Each row below holds a small network's activations on one input, seen along a few directions.
Each table varies a few parts of the input and shows all the possible inputs, shuffled.
Descriptions start from the smaller parts, as in this example, which fits no table here: one of 4 places along a line, together with either a single point or one of 11 places around a ring or (one of 3 separate values, together with one of 5 places around a ring).
Shared parts are said once, and a part with two or three values counts as separate values.
In the rows, zero is written as 128.

Other details of the inputs shift rows strongly along two fixed directions, in all tables alike. That doesn't count.

Table:
x1: [125 132 125 129 119 126 129 130 127 121 134 135 122]
x2: [128 135 121 122 122 127 133 125 127 130 128 127 123]
x3: [129  81 134 173 156 175 138  95 138  76 118  75 170]
x4: [129 129 128 129 123 121 133 124 135 130 129 131 119]
x5: [129  87 128 169 157 175 139  95 132  78 111  70 173]
x6: [123 122 127 129 128 140 134 142 118 134 123 130 119]
x7: [131 133 135 137 124 140 128 134 122 143 129 125 121]
x8: [128 133 125 126 121 122 133 123 135 133 125 128 122]
x9: [125 131 128 130 124 123 126 121 133 130 129 135 120]
x10: [127 131 127 125 124 125 133 128 128 123 133 133 119]
x11: [127 135 122 127 115 129 127 125 131 129 130 131 126]
x12: [127 133 125 126 126 119 136 127 127 126 123 130 120]
x13: [124 135 121 125 129 122 132 122 130 133 123 128 122]
x14: [128 135 122 125 123 121 134 124 129 131 122 126 122]
x15: [125 130 127 129 128 122 131 122 136 132 130 133 118]
x16: [127 137 119 126 117 128 128 126 126 127 128 130 127]
x17: [123 134 124 125 121 129 126 121 129 132 131 131 125]
x18: [124 134 125 127 123 125 125 120 132 133 125 132 122]
x19: [169 123 159  68 152  83  70 203 120 180 137 155 181]
x20: [124 121 127 130 124 143 131 138 126 141 125 127 120]
x21: [123 131 128 128 131 120 132 125 131 127 129 133 117]
x22: [123 119 130 132 127 140 133 142 122 133 128 132 117]
x23: [130 130 138 140 128 137 130 138 118 135 133 129 117]
x24: [128 133 124 123 120 129 131 124 132 132 130 128 123]
x25: [122 134 124 127 128 122 129 124 124 126 123 134 121]
x26: [128 132 125 130 117 128 128 126 132 126 135 135 123]
x27: [124 136 121 126 125 123 127 121 126 131 123 130 123]
x28: [163  83 159 100 182 103  75 150 140 101 134 110 232]
x29: [130 133 134 137 129 137 132 138 114 136 128 127 120]
x30: [129 130 127 126 122 127 132 125 133 128 134 132 120]
x31: [122 131 128 130 127 121 127 124 128 125 128 136 119]
x32: [127 130 128 128 125 119 135 128 131 125 128 132 118]
x33: [122 135 123 125 125 126 130 125 121 125 130 133 124]
x34: [123 136 121 124 123 128 127 122 124 131 129 130 126]
x35: [125 136 122 127 120 126 131 129 123 122 129 134 125]
x36: [132 129 138 140 126 139 128 135 123 140 134 128 119]
x37: [123 134 124 126 132 120 134 125 127 128 124 131 120]
x38: [124 133 125 126 127 123 131 121 135 135 125 129 121]
x39: [127 134 124 123 125 126 135 128 124 125 128 131 122]
x40: [124 131 127 128 122 128 126 122 130 129 136 135 122]
Each input here is: one of 5 places around a ring, together with either one of 2 separate values or one of 6 places around a ring.
Changing only the place on the ring of 5 turns x34 into x40. The same change can be made to x27. Which row results? -> x9
Changing only the place on the ring of 5 turns x38 into x37. The same change can be made to x24. Which row results? -> x39
A walk changes only the place on the ring of 5. It starts at x7 and steps to x36. List the rest of the walk in order. -> x23, x29, x19
Change only the choice among 2 separate values in x36. List by row number the other rows that result. -> x3
List by row number the other rows that have the place on the ring of 5 in common with x28. -> x1, x10, x21, x22, x23, x31, x32
Change only the place on the ring of 5 in x14. List by row number the other rows that result. -> x4, x8, x12, x32

Table:
x41: [124 122 129 131 125 140 129 132 129 139 128 129 117]
x42: [123 136 120 125 123 127 127 121 127 130 125 129 123]
x43: [123 136 122 129 120 129 125 117 129 128 127 133 127]
x44: [123 130 125 131 123 120 130 125 134 122 137 135 118]
x45: [130 138 121 126 114 128 127 120 131 128 127 131 125]
x46: [123 135 119 126 123 126 128 120 126 131 125 132 124]
x47: [123 133 126 136 128 129 130 133 127 136 120 127 119]
x48: [124 126 127 130 121 136 134 138 117 126 128 132 121]
x49: [122 132 128 128 128 122 132 122 131 125 131 137 119]
x50: [123 136 122 130 119 129 124 116 130 126 127 129 126]
x51: [130 122 128 130 121 141 133 134 131 138 128 128 118]
x52: [122 126 126 130 124 135 132 138 117 126 128 131 119]
x53: [166 109 159  76 163  94  72 186 129 154 141 136 202]
x54: [124 133 119 122 129 124 132 122 125 131 123 128 120]
x55: [124 132 126 136 129 130 132 132 127 137 121 129 121]
x56: [125 130 125 131 121 120 132 125 134 122 137 136 120]
x57: [126 121 130 131 121 139 133 133 129 139 128 129 119]
x58: [164 109 151  70 159  81  69 175 134 147 132 139 203]
x59: [129 137 120 124 118 127 131 123 129 129 125 128 124]
x60: [124 133 127 123 124 122 136 123 129 127 127 130 121]
x61: [133  78 137 171 178 162 133  68 146  44 111  54 202]
x62: [122 126 126 131 126 137 132 137 117 127 127 135 120]
x63: [131 136 127 130 123 139 133 133 124 136 134 124 123]
x64: [141  74 136 179 172 161 133  71 154  36 121  56 206]
x65: [124 134 118 122 129 124 133 123 125 133 124 132 120]
x66: [124 136 122 128 117 127 125 118 129 128 128 129 126]
x67: [131 130 136 136 123 131 131 129 121 133 131 131 118]
x68: [124 132 126 135 126 128 132 133 127 136 121 125 120]
x69: [122 131 125 131 125 121 128 124 134 122 136 137 118]
x70: [125 135 128 131 127 139 129 131 122 137 134 126 122]
x71: [129 130 136 137 128 131 127 129 121 132 130 131 115]
x72: [125 135 121 125 118 126 131 122 127 131 125 129 125]
x73: [125 133 119 121 126 122 133 124 126 133 124 128 120]
x74: [124 121 129 131 123 139 130 132 129 139 128 128 117]
x75: [130 133 125 135 124 130 134 135 129 135 121 126 120]
x76: [125 135 122 130 115 129 128 117 130 126 127 128 129]
x77: [125 135 127 132 128 139 131 131 121 137 134 128 123]
x78: [122 132 128 127 127 122 131 122 131 124 131 134 117]
x79: [123 129 125 132 128 122 129 123 134 121 136 137 122]
x80: [126 132 127 135 124 128 134 133 127 136 121 126 122]
x81: [122 127 126 131 125 137 131 138 117 126 127 133 119]
x82: [124 122 129 132 126 141 130 131 128 140 128 132 118]
x83: [129 132 126 123 127 124 135 123 132 123 125 127 123]
x84: [130 135 118 120 124 124 136 125 128 132 124 128 120]
x85: [127 135 128 131 123 138 133 132 122 137 135 125 124]
x86: [123 132 129 127 125 121 132 123 132 124 131 132 118]
x87: [129 130 135 137 129 132 129 128 121 133 130 134 116]
x88: [168 101 156  75 160  93  76 194 127 142 134 143 200]
x89: [135 131 135 136 124 132 131 130 123 131 130 130 116]
x90: [124 131 128 124 128 123 133 122 130 125 126 127 123]
x91: [128 133 128 126 123 122 135 124 134 123 131 133 118]
x92: [122 133 126 124 129 124 133 121 129 128 126 134 119]
x93: [130 130 136 137 126 130 129 129 121 132 131 130 115]
x94: [124 132 129 127 123 121 135 123 132 124 131 133 120]
x95: [126 133 119 122 124 124 136 123 126 131 124 127 122]
Changing only one part turns x76 into x45. The same change can be made to x60. Which row results? -> x83
Describe the family of inputs behind these rows. -> one of 5 places along a line, together with either one of 5 separate values or one of 6 places along a line
List by row number the other rows that have the place on the line of 5 in common with x54. -> x41, x42, x47, x50, x61, x69, x70, x71, x78, x81
Change only the choice among 5 separate values in x68. List by row number the other rows that result. -> x52, x53, x74, x93

Table:
x96: [143 128 145 182 153 175 153 118 132 135 116  63 140]
x97: [ 97  88 106 206 135 205 135  85 142 106 119  84 135]
x98: [112 138 142 146 113 106 147 139 129 127 121 169  77]
x99: [111 170  85 131  75 131 156  79 123 153 140 145  64]
x100: [ 98 193 114 106  54 110 148 154 125 176 182 196  33]
x101: [120 169 107 147  77 141 150  89 131 137 146 154  52]
x102: [158  76 194  57 194 106  66 198 109 158 138 140 197]
x103: [167  93 181 120 143  96  68 142 148 109 146 124 204]
x104: [125  89 120 138 188 131 133  77 148  57  79  56 223]
x105: [112 157  90 108 116  99 149 126 119 150 118 151  60]
x106: [142 102 137 179 172 178 111 107  91  56 113  62 216]
x107: [117 109  97 174  85 207 198 105 115 108 101  92  84]
x108: [124 123 117 148 147 128 150 101 134  95 115 128 104]
x109: [158 139 141  32 135  62  57 169 141 176 122 148 220]
x110: [136 146 144  45 135  45  98 232 130 178 164 207 112]
Describe the family of inputs behind these rows. -> either one of 5 separate values or (one of 2 separate values, together with one of 5 places along a line)
Change only the choice among 2 separate values in x108. List by row number the other rows that result. -> x101
Which other rows belong to the same alternative as x106? List them by row number. -> x96, x97, x102, x107

Table:
x111: [112 136 126 166 113 151 147  73 136  88 150 130  91]
x112: [109 108 137 128 146 126 128 162 125 134 130 148 108]
x113: [123 156 127 113  87 138 124 170  90 176 134 152  88]
x114: [126 128 142 171 112 148 139 128 142 132 156 133  97]
x115: [125 155 123  73  98  77 131 176 121 154 146 195  70]
x116: [113 130 134 166 145 133 160 133 119 125 115 129  78]
x117: [169  90 161 118 163 140  70 152 121 133 134 106 213]
x118: [150 118 130 103 176 113 117 133 130 141  98  94 181]
x119: [120 146  87 127 108 157 158 113 117 128 112 108 104]
x120: [102 118 130 207 127 191 163  88 120  59 137  89 116]
x121: [147 125 136 118 120  98  98 112 161 129 136 123 173]
x122: [150 108 153 111 148 102 106 133 129  89 154 126 176]
x123: [127 107 117 150 126 172 147 131 112 108 105 100 130]
x124: [142 114 152 134 126 115 118 111 158 108 153 131 142]
x125: [139  94 132  89 176  88  90 130 150 104 108 123 218]
x126: [117 135 107 141 139  99 150  87 132 111 101 109 119]
x127: [134 177 110  83  89 110 107 155 110 213 151 171  94]
x128: [113 151 112  70 119 109 118 165 124 189 113 156 111]
x129: [113 107 139 106 153 106 128 128 141 107 131 141 126]
x130: [161 100 122  88 163  89  91 138 144  89 115 119 218]
x131: [139 162 120  95  86 115 117 148 139 203 144 149 107]
x132: [133 144 136 144  90 156 131 140 128 174 128 142  92]
x133: [128 123 138 159 126 148 125 129 119 131 161 142 110]
x134: [142 137 144  96 140 104 114 186 106 188 102 146 104]
x135: [138 142 120 115 126 143 118 125 119 128 128 102 166]
x136: [116 150 115 137 112 126 127  93 134  91 124 116 145]
x137: [119 149 113 151 111 139 123  72 142 101 126 125 131]
x138: [ 79 129 105 175 105 189 189  98 107 134 100 116  62]
x139: [116  98 122 175 138 166 162 118 122  75 129 100 119]
x140: [137 103 151 129 173  94 142 115 142  99 118 120 147]
Describe the family of inputs behind these rows. -> one of 5 places around a ring, together with one of 6 places along a line
Changing only the place on the line of 6 turns x111 into x140. The same change can be made to x127. Which row results? -> x118
Change only the place on the ring of 5 in x131. List by row number the other rows that result. -> x114, x121, x124, x132
Change only the place on the line of 6 in x133. List by row number the other rows that result. -> x112, x114, x116, x120, x139
A walk changes only the place on the ring of 5. It starts at x112 and steps to x129. List the rest of the walk in order. -> x125, x128, x138
